Each row below holds a small network's activations on one input, seen along a few directions.
In each table, some parts of the input vary, and every possible input appears once, in random order.
A made-up example of a description, with smaller parts first: line(6) and (point or line(11) or (values(3) and ring(8))).
Shared parts are said once, and a part with two or three values counts as separate values.
In the rows, 128 means zero.

Other details of the inputs vary at random and push rows far along two fixed directions, the same in every table; ignore that.

A family of inputs:
row 1: [111 108 131 136 115 139 118 120 129 129 120 128]
row 2: [122 118 108 118 116 134 125 120 136 138 121 140]
row 3: [120 110 121 141 118 129 128 116 122 135 114 137]
row 4: [125 119 106 116 115 135 131 120 133 136 119 137]
row 5: [117 109 122 130 110 137 131 118 116 130 117 124]
row 6: [241 157 178 157 115 107 118 160  97 160 216 106]
row 7: [113 115 117 118 110 140 124 121 128 137 124 128]
row 8: [110 114 124 123 115 143 118 124 138 133 125 130]
row 9: [242 163 170 149 119 105 112 161 111 167 220 116]
row 10: [119 117 123 119 120 136 118 127 149 130 120 145]
row 11: [110  86 115 129 122 109 156 133 137 116 135 111]
row 12: [127 124 119 119 121 141 131 129 150 128 110 135]
row 13: [117 115 115 116 109 141 130 121 125 134 122 125]
row 14: [ 75 238 133 115 227  76 125 118  62  77 125 108]
row 15: [125 115 114 133 124 129 124 117 137 137 116 146]
row 16: [237 156 183 160 119 106 108 159 105 161 219 108]
row 17: [122 117 111 119 119 135 120 119 140 136 122 140]
row 18: [245 164 182 150 128 113 113 173 123 159 211 115]
row 19: [117 109 136 141 121 131 121 123 135 127 113 143]
row 20: [121 109 138 142 128 137 126 120 138 128 109 139]
row 21: [114 114 134 119 121 148 122 125 144 129 119 129]
row 22: [116 116 129 119 118 148 126 133 140 129 114 126]
row 23: [110 113 132 119 114 142 117 128 141 129 122 133]
row 24: [128 116 109 130 120 129 134 118 129 136 114 143]
row 25: [249 168 176 150 123 114 122 170 119 155 210 112]
row 26: [119 118 115 122 120 137 118 123 146 135 122 142]
row 27: [120 119 119 117 112 147 137 125 131 128 117 124]
row 28: [119 117 115 116 110 144 136 123 126 131 119 125]
row 29: [129 124 115 119 119 143 134 129 144 126 111 135]
row 30: [120 120 123 119 113 149 134 130 137 125 114 123]
row 31: [113 107 127 133 114 136 120 117 124 131 119 126]
row 32: [127 115 128 142 121 138 138 125 131 123 104 133]
row 33: [ 69 237 136 106 221  82 122 119  59  75 130  96]
row 34: [130 121 122 133 125 135 134 127 147 129 105 141]
row 35: [118  96  99 115 127 108 156 136 154 122 138 125]
row 36: [115 108 141 132 122 143 123 122 135 125 114 128]
row 37: [ 70 240 127 112 234  71 106 118  80  86 135 121]
row 38: [132 120 113 131 122 135 140 122 135 130 109 142]
row 39: [128 121 106 116 115 138 136 122 134 132 117 136]
row 40: [120 111 122 130 110 140 136 119 117 127 114 123]
row 41: [ 71 236 143 117 234  78 114 126  72  78 123 109]
row 42: [236 160 193 151 114 119 115 170 111 151 212  92]
row 43: [129 123 111 117 117 141 137 124 139 129 114 136]
row 44: [125 120 120 119 124 143 126 132 148 130 112 138]
row 45: [126 113 119 139 117 133 139 118 120 129 110 134]
row 46: [109  92 108 116 121 114 156 137 146 120 140 113]
row 47: [117 110 136 132 119 144 126 129 132 125 110 124]
row 48: [125 115 132 142 122 136 134 125 136 125 103 132]
row 49: [117 110 128 145 122 132 121 119 132 132 115 140]
row 50: [121 114 130 132 114 144 134 126 128 121 109 122]
row 51: [ 74 240 137 108 240  76 111 120  86  82 129 121]
row 52: [118 120 127 119 115 147 131 130 142 127 113 123]
row 53: [123 118 125 119 127 142 123 124 152 131 117 141]
row 54: [121  94 102 129 131 102 160 133 151 123 132 130]
row 55: [113 113 119 120 113 141 120 120 132 135 124 128]
row 56: [111 107 139 132 115 137 118 124 132 125 117 131]
row 57: [114 108 124 131 111 135 125 118 120 133 119 126]
row 58: [131 119 109 130 120 132 139 120 131 133 111 142]
row 59: [116  88 113 138 128 103 160 132 140 119 130 122]
row 60: [122 115 126 132 125 130 121 124 146 131 114 151]
Description of these inputs: ring(5) and (point or ring(11)).
Q: The inputs of row 49 and row 37 match in every part but the ring(5) part. If row 59 is changed in the same way as row 49 into row 37, which row does it become?
A: row 54
Q: The inputs of row 44 and row 22 match in every part but the ring(5) part. If row 2 is changed in the same way as row 44 into row 22, which row does it become?
A: row 7
Q: Change only the ring(5) part in row 30. List by row number the other rows that result.
A: row 25, row 29, row 32, row 50
Q: Start at row 40 and move only the ring(11) part, one step at a time. The first step leads to row 5. Which rows follow, in order?
A: row 57, row 31, row 1, row 56, row 36, row 47, row 42, row 50, row 33

A family of inputs:
row 61: [108 110 126 113 119 134 121 127 135 125 136 122]
row 62: [121 124 123 140 111 132 135 131 114 122 112 137]
row 63: [120 112 133 145 135 131 135 128 138 127 112 118]
row 64: [128 122 128 129 124 143 143 118 117 124 115 142]
row 65: [122 114 119 148 125 129 132 108 120 132 118 120]
row 66: [122 128 117 120 127 137 108 121 140 142 120 145]
row 67: [109 110 123 112 117 132 121 124 128 131 134 122]
row 68: [113 118 133 118 118 143 134 133 136 120 120 110]
row 69: [121 115  94 104 122 122 155 136 144 126 136 115]
row 70: [ 88 220 147  99 199  95 122 134  79  89 141  85]
row 71: [114 120 123 122 112 149 136 127 114 127 124 116]
row 72: [133 134 118 125 127 150 118 128 134 132 102 134]
row 73: [120 114 123 149 129 137 138 123 116 134 115 123]
row 74: [194 135 171 130 109 127 115 161 131 146 206 101]
row 75: [125 119 125 123 122 131 135 111 120 133 119 144]
row 76: [130 121 138 123 128 138 142 123 132 122 107 135]
row 77: [134 118 129 124 129 140 138 122 125 118 108 136]
row 78: [121 127 120 122 129 138 109 124 148 136 121 145]
row 79: [124 135 114 124 121 140 115 117 130 147 114 142]
row 80: [131 122 124 128 120 135 137 104 120 123 117 139]
row 81: [116 114 123 130 116 116 120 127 128 126 123 143]
row 82: [126 111 124 144 134 134 132 126 124 128 108 117]
row 83: [129 136 127 124 126 147 123 129 142 136 101 133]
row 84: [135 132  88 113 132 126 142 133 156 137 122 139]
row 85: [121 122 134 136 117 127 133 136 136 116 109 131]
row 86: [123 123 133 134 115 127 134 135 130 120 105 130]
row 87: [128 120 138 125 130 138 141 124 138 118 111 136]
row 88: [ 93 230 138 107 213  93  99 131 103  98 144 119]
row 89: [202 129 160 156 121 112 116 149 115 163 195 110]
row 90: [127 109  94 132 139 110 157 131 146 133 128 122]
row 91: [ 97 233 141 109 212  97 104 133 102  97 140 116]
row 92: [114 117 130 134 119 122 124 134 141 117 123 140]
row 93: [116 120 119 120 108 141 130 113 117 125 127 113]
row 94: [127 135 127 126 128 148 121 130 148 132 106 134]
row 95: [109 113 120 114 114 135 124 123 123 132 133 121]
row 96: [207 139 165 132 106 134 121 161 112 145 189  91]
row 97: [124 112 127 119 129 127 128 115 130 128 125 148]
row 98: [130 137 113 129 118 145 118 110 130 137 112 137]
row 99: [113 107 130 143 137 126 127 126 143 129 125 126]
row 100: [118 121 121 134 109 120 127 124 118 131 117 139]
row 101: [122 114 135 123 132 132 132 122 144 119 125 145]
row 102: [136 117  99 112 134 116 162 127 146 123 127 141]
row 103: [109 116 133 117 119 141 130 132 139 120 129 115]
row 104: [202 132 173 160 125 118 122 158 132 151 192 104]
row 105: [122 113 133 143 133 131 137 127 131 131 107 116]
row 106: [124 124 119 139 107 125 129 116 118 121 115 134]
row 107: [114 104 126 141 136 122 123 122 138 132 127 129]
row 108: [111 117 120 115 110 136 128 120 118 136 128 118]
row 109: [117 117 121 132 113 119 123 126 123 128 122 142]
row 110: [220 141 137 138 109  94 144 171 134 146 200 117]
row 111: [115 104 123 139 134 120 123 119 130 137 126 129]
row 112: [127 121 124 135 116 129 130 134 122 116 106 131]
row 113: [124 115 125 121 126 129 131 114 125 130 124 147]
row 114: [217 159 158 146 111 142 114 156 117 163 182 121]
row 115: [123 130 114 122 124 139 111 120 135 144 118 145]
row 116: [124 117 138 125 131 135 137 123 142 117 119 141]
row 117: [ 95 212 144 104 215  79 115 121  88  87 152 124]
row 118: [115 114 126 131 118 117 120 130 136 120 125 143]
row 119: [117 112 120 143 127 124 130 116 120 142 120 125]
row 120: [116 120 133 136 118 125 129 136 140 115 117 136]
Q: The inputs of row 74 and row 101 match in every part but one. If row 68 is changed in the same way as row 74 into row 101, which row does it become?
A: row 87
Q: The inputs of row 110 and row 84 match in every part but one. If row 106 is changed in the same way as row 110 into row 84, which row does it become?
A: row 98
Q: Describe the family of inputs behind these rows.
A: values(5) and (point or ring(11))
Q: Which other rows agree with row 73 in the values(5) part? List them by row number.
A: row 63, row 65, row 82, row 89, row 90, row 99, row 104, row 105, row 107, row 111, row 119
Q: Change only the values(5) part in row 119. List by row number the other rows that result.
A: row 75, row 79, row 100, row 108

A family of inputs:
row 121: [177  25 127 182  60 142 159 126 141 163 140 118]
row 122: [188  82 112 165  71 169 115 117 162 184 112 169]
row 123: [174  81 143 134 113 112 145 149 168 138 163 144]
row 124: [196  82 121 148  92 113 157 129 139 150 167 147]
row 125: [ 51 100 122 162 137 153 119  83 117 116  42 147]
row 126: [123 199 184 132 174 105  92 143  99 101 141 128]
row 127: [ 38 138  81  71 162 112 148 106 148  79 101 125]
row 128: [155 109 119 128 136 108 134 158 174 144 161 126]
row 129: [196  90 102 159 100 113 148 138 152 168 163 139]
row 130: [173  89 118 122  61 190 102 134 196 174 127 140]
row 131: [140 216 185 120 168 127  85 140  89 116 179  69]
row 132: [163  67 146 145  47 191 117 120 131 178 115 113]
row 133: [ 65  48 102 143 105 120 161 112 161 103  67 159]
row 134: [ 51 199 111 126 216 104  99 102 123 103  72 158]
row 135: [162 156 118 115 112 149 104 128 130 170 134 131]
row 136: [142 220 117 114 172 115  93 127  84 139 145 123]
row 137: [ 45  78  76 123 123 131 157  98 105 111  74 107]
row 138: [ 66  92  59 106 129 116 165  88 125 109  77 155]
row 139: [146 212 136 115 168 109 105 111  71 122 146 138]
row 140: [165 136 143 143  89 145 112 122  94 141 129 138]
row 141: [146 169 107 100 150 109 140 154 130 139 189 102]
row 142: [ 70  83  81 125 148 115 145 124 183 123  83 152]
row 143: [156 181 150 124 119 128 103 133  71 127 148 120]
row 144: [176 108 123 155 135  95 140 149 165 152 162 139]
row 145: [167 206 108 125 185  64 132 142  86 133 192 104]
row 146: [141 122 114  93 115 127 155 140 136 129 172 121]
row 147: [182  99 152 155  71 171 108 128 102 168 139 109]
row 148: [187  68 140 157  76 174 103 143 198 183 118 166]
row 149: [149 204 155 123 184 114  84 151 131 135 157 128]
row 150: [ 38 134  74  89 183 109 138 123 159  97  93 126]
row 151: [179  89 184 183  96 155 106 132 136 160 133 128]
row 152: [155 200 134 105 145 146  99 144 120 150 168 119]
row 153: [ 68 115 108 105  91 164 122 100 117 122  59 143]
row 154: [185  77 119 127  50 180 120 117 139 170 120 161]
row 155: [ 50 141  45  98 167 101 148 105 117 111  86 131]
row 156: [ 41 118 116 118 164  93 146 125 133  77  89 135]
row 157: [111 226 145  90 184  76 138 156  68  86 200  80]
row 158: [ 72  81 110  96 105 183 116 104 174 119  60 168]
row 159: [228 184 141 145 163 120 207 180 132 101 119  96]
row 160: [135 148 151 111  93 166 113 138 113 131 141 125]
row 161: [142 170 145  93 176  87 132 154 125 103 191 108]
row 162: [ 27 162  99 100 186  93 148 104  77  91 102  80]
row 163: [171  19 148 183  72 137 153 139 166 158 138 122]
row 164: [173  61 164 134  42 190 108 147 170 151 126 142]
row 165: [164  51 116 124  39 143 160 140 145 154 140 121]
row 166: [169 180 149 138 147 117 109 115  95 132 149 151]
row 167: [132  95 151 131 127 126 136 151 137 124 163  82]
row 168: [178  65 149 185  98 117 150 137 131 151 158 112]
row 169: [ 39 119 112 107 160  98 145 128 135  76  93 128]
row 170: [168 146 131 161 134 131 104 124 139 159 126 160]
row 171: [145 169 150 150 164  63 141 143  89 102 172 119]
row 172: [166 107 176 141  87 155 102 151 147 139 137 140]
row 173: [134  92 155 145 132 114 137 151 139 127 158  92]
row 174: [233 211 165 147 157 157 174 166 124 113  97 111]
row 175: [ 63 150 124 122 173 124 114  93 131 100  65 176]
row 176: [ 44 122 112  96 106 170 111 103 146  96  60 138]
row 177: [ 45  57  96 102 104 141 154 123 165  92  75 135]
row 178: [ 69 129  72 137 177  88 149 107 141 113  89 152]
row 179: [ 41 167  96 123 185  71 152 103  79  69  97 129]
row 180: [ 68  98  87  91  96 174 128  84 141 133  49 165]
row 181: [172  63 139 168  53 184 118 112 120 174 111 127]
row 182: [ 55  92 134 123 123 179 107 109 142 115  65 120]
row 183: [ 56  87  93  95 102 135 151 119 158  92  95 119]
row 184: [ 64 117 101 119 174  88 154 107 142  92  94 158]
row 185: [188 174 166 150 146 114 105 127 108 138 160 155]
row 186: [150 143 151 123 131 119 143 154  99 132 200  67]
row 187: [153 149 148 111 164  85 135 155 137 113 184 122]
row 188: [ 88 121  70 126 121 157 116  89 133 145  57 165]
row 189: [164 158 115 106 142  89 144 137  92 125 182 116]
row 190: [ 36 158  92 124 192  86 149  96  65  87  98  94]
row 191: [158 201 133  90 171  71 141 142  85 120 200  98]
row 192: [155 145 139 117 130 155  92 145 160 150 140 134]
row 193: [110 242 175 111 192 123  95 136  55 110 174  72]
row 194: [162  95 185 168 105 159 100 139 141 153 132 121]
row 195: [168  60 164 166 103 124 141 154 153 147 162 103]
row 196: [176 164 111 110 139  93 138 151 121 156 189 100]
row 197: [149 135 159 119 130 143 102 136 148 133 134 152]
row 198: [ 57 112 116 146 123 143 121  91 122 104  43 173]
row 199: [172 185 157  98 126 149 108 140 110 140 181 126]
row 200: [159 156 196 150 147 135  90 150 112 136 163  98]
row 201: [ 76  48  97 150  60 181 133  84 145 129  28 183]
row 202: [172 142 151 104  98 161 102 133 153 140 157 132]
row 203: [147 133 171 156 117 130 107 132 125 126 121 151]
row 204: [173  47 109 148  45 136 161 131 134 150 137 135]
row 205: [176 127 170 136 121 142 103 138 151 144 143 158]
row 206: [132 145 149 119 143 109 131 146 119 114 184  62]
row 207: [165 192 146 136 192  53 140 138  93 109 193 127]
row 208: [155 108 117 126  90 112 149 142 102 129 157 113]
row 209: [ 49 143  66  84 166 113 139 117 162 101 104 116]
row 210: [ 58 138 122 152 154 141 115  84  89 111  64 131]
Q: The inputs of row 132 and row 162 match in every part but one. If row 166 is changed in the same way as row 132 into row 162, which row does it become?
A: row 124
Q: The inputs of row 126 and row 156 match in every part but one. If row 210 is changed in the same way as row 126 into row 156, which row does it become?
A: row 121
Q: Describe the family of inputs behind these rows.
A: values(2) and (point or (line(4) and ring(11)))
Q: Change only the values(2) part in row 161. List by row number the other rows that result.
A: row 158
Q: Change only the line(4) part in row 186. List by row number the other rows that result.
A: row 141, row 146, row 157

A family of inputs:
row 211: [126 153 131 120 134 129 129 124 104 119 125 122]
row 212: [124 146 133 138 141 117 119 118 103 125 126 134]
row 213: [117 142 148 138 147 119 113 125 119 119 129 131]
row 214: [129 160 128 114 141 128 124 131 127 119 125 133]
row 215: [120 145 145 135 149 127 121 131 122 120 123 118]
row 216: [124 133 109 116 154  96 151 134 135 117 148 123]
row 217: [211  74 144 145  46 165 122 142 145 181 169 125]
row 218: [ 27  11  43 120  81 152 179  89 172 115  28 157]
row 219: [131 156 128 129 151 125 122 129 128 126 120 132]
row 220: [110 145 139 116 139 130 111 129 121 123 138 115]
row 221: [127 151 130 136 143 126 127 122 106 125 121 121]
row 222: [127 153 131 131 149 117 115 124 125 126 126 145]
row 223: [118 148 145 120 139 131 123 133 120 113 127 119]
row 224: [207  47 144 150  63 132 152 161 168 161 181 115]
row 225: [121 156 122 110 142 128 112 128 127 130 135 130]
Q: Describe the family of inputs behind these rows.
A: values(3) and (point or line(4))
Q: The inputs of row 213 and row 222 match in every part but the values(3) part. If row 215 is changed in the same way as row 213 into row 222, which row does it become?
A: row 219
Q: Change only the values(3) part in row 218. List by row number the other rows that result.
A: row 216, row 224

A family of inputs:
row 226: [ 86 142 121 129 165 143 139 105 109 113  78 116]
row 227: [ 97  54  99 123 104 173 129 113 197 149  83 147]
row 228: [130 102 148 151 120 137 115 139 153 137 124 137]
row 229: [ 99 181 131  94 162 110 131 124 109  88 139 121]
row 230: [142  38 125 154  58 147 145 117 135 151 134 124]
row 231: [148  79 147 142  79 151 141 125 143 124 121 141]
row 232: [110 143 138 130 138 126 133 134 101 110 108 106]
row 233: [ 77 172 135 115 194 117 125  96 107  90  92 144]
row 234: [108 202 107 112 166 110 106 124 107 121 122 142]
row 235: [114 156 102 119 124 125 122 123 121 125 122 126]
row 236: [115 143 120 105 139 100 123 130 104 125 162 114]
row 237: [ 91  65  84 113 109 154 140  92 150 147  98 145]
row 238: [194 151 156 158 108 114 103 151 110 151 164 126]
row 239: [161 111 169 152 115 121 109 159 144 139 160 114]
row 240: [129 135 155 127 130 119 123 131 119 108 126 141]
row 241: [195 159 137 130 105 118 105 156 124 155 175 126]
row 242: [180 122 140 120  92 144 134 158 131 146 155 103]
row 243: [ 91 199 115  96 197 123 132 117  99 106 113 102]
row 244: [195 129 159 114  96 129 122 154 141 138 177 135]
row 245: [ 63 176 143 130 190  95 117 129 106  86 126  98]
row 246: [185 129 139 124  98 152 134 152 132 152 153 116]
row 247: [206 163 135 135 125 132 107 138 130 168 172 129]
row 248: [ 44  89  92 127 150 134 138  76 119 118  67 143]
row 249: [106  58 122 135  82 168 139 106 161 126  66 180]
row 250: [ 44  90  90 108 128 152 125 114 176 118  65 154]
row 251: [190 147 148 123 105 137 140 158 114 139 181  83]
row 252: [170  73 120 165  78 168 121 113 156 172  99 157]
row 253: [207 177 170 115 130 118 115 156 121 136 198 135]
row 254: [142  77 110 122  83 143 133 122 142 158 143 143]
row 255: [115 204 135 141 168  94 112 126  79 106 138 111]
row 256: [163 110 130 123  97 120 135 136 117 145 188 103]
row 257: [201 106 104 142 126  88 177 160 164 141 166 136]
row 258: [104  60 111 142  79 178 148 114 148 136  58 145]
row 259: [111 151 135 115 148 115 120 145 137 115 156 100]
row 260: [112 185 131  94 185 118 123 113 118 105 130 137]
row 261: [ 85 154  90 140 205  57 175 124 121  83  97 138]
row 262: [ 31 102  93 100 140 134 123 119 165 104  71 137]
row 263: [ 73 175 127 124 186  88 120 108  74 102 130 125]
row 264: [174 121 157 150  99 141 142 147 109 133 150  91]
row 265: [ 96  45 118 150 107 169 128 108 183 144  72 148]
row 266: [115 135 139 133 142  95 121 125  90 120 151 115]
row 267: [177 164 147 157 125 119 104 138 108 147 147 141]
Q: The inputs of row 229 and row 231 match in every part but one. If row 262 is changed in the same way as row 229 into row 231, which row does it become?
A: row 239
Q: Describe the family of inputs behind these rows.
A: values(2) and (point or (line(4) and values(5)))
Q: Change only the values(5) part in row 265. List by row number the other rows that result.
A: row 226, row 233, row 248, row 252
Q: Start at row 230 and move only the line(4) part, one step at a time. The first step leads to row 266. Which rows follow, in order?
A: row 263, row 248
Q: Change only the values(2) part in row 227. List by row number the other rows that result.
A: row 265
Q: Change only the values(2) part in row 264. List by row number the other rows that result.
A: row 251
